[[124 131 132 127 127 127 129 126 129 125]
 [129 139 129 133 122 127 128 122 126 125]
 [127 144 127 123 117 127 131 121 131 126]
 [129 139 130 129 126 128 128 123 124 123]
 [131 151 129 127 117 126 129 119 126 123]
 [127 152 129 130 115 129 131 118 128 125]
 [128 142 126 130 119 128 130 121 130 128]
 [129 142 128 131 124 131 129 122 126 127]
 [127 135 131 128 125 125 128 123 126 122]
 [125 144 128 125 121 132 132 122 130 128]
 [129 148 129 122 117 125 130 120 127 122]
 [128 134 131 124 128 126 127 124 127 124]
 [124 148 131 122 119 129 132 121 128 123]
 [126 150 132 127 118 127 131 119 125 121]]
Counting starts at 0.
The entry at row 2, column 0 is 127
The entry in row 1 and column 0 is 129
The bottom-left entry?
Answer: 126
The entry at row 0, column 2 -> 132
The entry just left of the largest entry?
Answer: 127
The entry at row 0, column 1 is 131
The entry directly above the largest entry -> 151
The largest entry is 152
The entry at row 2, column 1?
Answer: 144
The entry in the top-right corner?
Answer: 125
The entry in the top-left corner?
Answer: 124
The bottom-right entry?
Answer: 121
The entry just right of the largest entry: 129
The entry directly below the smallest entry?
Answer: 119
The entry in row 1 and column 2 -> 129
The entry directly above 120: 122
The entry just right of the smallest entry?
Answer: 129

X =
127	128	125	132	121	138
123	126	123	125	130	132
129	129	124	127	109	132
128	129	128	125	134	125
130	128	128	129	109	128
124	128	126	126	155	130
128	129	127	127	134	129
129	128	130	128	134	124
129	129	128	127	127	128
128	127	130	127	126	121
The entry in the top-right corner: 138
The 4th-last entry, reading row by row?
A: 130
The third entry on the main diagonal?
A: 124
The bottom-left entry?
A: 128
The top-left entry?
A: 127
The smallest entry in the first column?
A: 123
The last entry, reading row by row?
A: 121
The 2nd entry from the end, reading row by row?
A: 126
The fifth-last entry, reading row by row: 127
The 3rd entry on the diagonal from the top-right corner is 127
The last entry in the row that holds the largest entry?
A: 130
The entry directly below the largest entry is 134
The first entry in the row that holds the largest entry?
A: 124
The third entry in reading order?
A: 125
The smallest entry in the first row: 121
The largest entry in the first column: 130
The fourth entry in reading order?
A: 132

grid = ((120, 115, 128, 128, 127, 137, 152, 134, 150, 125, 126, 119, 132), (123, 112, 129, 123, 123, 131, 145, 133, 144, 124, 130, 120, 131), (121, 114, 129, 125, 125, 135, 149, 134, 147, 125, 127, 119, 132), (118, 117, 127, 130, 129, 140, 156, 135, 152, 125, 124, 118, 132), (124, 114, 129, 123, 123, 130, 141, 132, 141, 125, 130, 121, 131), (123, 121, 123, 127, 109, 122, 146, 133, 125, 147, 113, 121, 120), (123, 112, 129, 123, 121, 130, 144, 133, 141, 126, 129, 121, 130), (123, 111, 129, 122, 123, 130, 144, 133, 143, 124, 130, 121, 131), (123, 111, 129, 122, 123, 130, 144, 133, 143, 125, 131, 121, 132), (123, 111, 129, 122, 121, 130, 144, 133, 143, 125, 130, 121, 131), (131, 129, 118, 109, 109, 108, 146, 136, 133, 147, 118, 114, 114), (126, 117, 129, 124, 124, 129, 138, 132, 137, 125, 129, 123, 130))
The entry just left of the smallest entry is 109
The entry just right of the smallest entry -> 146
The maximum is 156
The entry just left of the largest entry: 140

Read these off the grid that follows. Rows and columns are numbered from 0.
1) Which number is the entry at row 0, column 0?
2) Which number is the entry at row 0, column 2?
3) Which number is the top-right entry?
4) Which number is the entry in the bottom-right corner?
5) Which number is the bottom entry of the column that holds the largest entry?
[[110 111 146 145 148 113]
 [113 115 144 140 141 117]
 [140 142 117 114 111 140]
 [128 128 127 127 128 128]
 [140 142 116 114 111 140]
 [108 108 148 149 152 111]
 [141 144 115 112 108 141]
 [140 142 117 115 110 140]
 [139 140 117 115 112 139]
 [112 117 141 139 140 119]
 [113 114 145 143 145 116]
 [112 114 144 141 144 117]
 [140 141 117 115 115 138]
 [112 116 142 141 142 117]
 [141 142 116 114 111 139]]
1) 110
2) 146
3) 113
4) 139
5) 111

B =
[[133 131 124 123 143 124 117 145 127 121 123]
 [124 141 119 116 144 128 118 152 123 114 130]
 [133 122 117 126 126 130 141 129 130 117 128]
 [138 112 116 108 132 128 117 142 122 100 137]]
The smallest entry in the first column? 124
The entry directly below 129? 142
The bottom-left entry? 138
The smallest entry in the last row -> 100
The 1st entry, reading row by row: 133
The entry just right of 142? 122
The last entry in the row that holds the smallest entry? 137
The smallest entry in the last column: 123
The third largest entry? 144
The top entry of the column that holds the largest entry: 145
The entry directly below the largest entry? 129
The second smallest entry: 108
The entry just right of 144? 128
The second entry, reading row by row? 131
The third entry in reading order -> 124

Questions about the row below.
1) Find the last entry.
2) Find the first entry from the left.
3) Find the 5th entry.
4) Find the 2nd entry.
5) Find the entry just left of 112.
[137 145 128 128 112 123 115 107 126 107 152 124 128 111 109 120]
1) 120
2) 137
3) 112
4) 145
5) 128
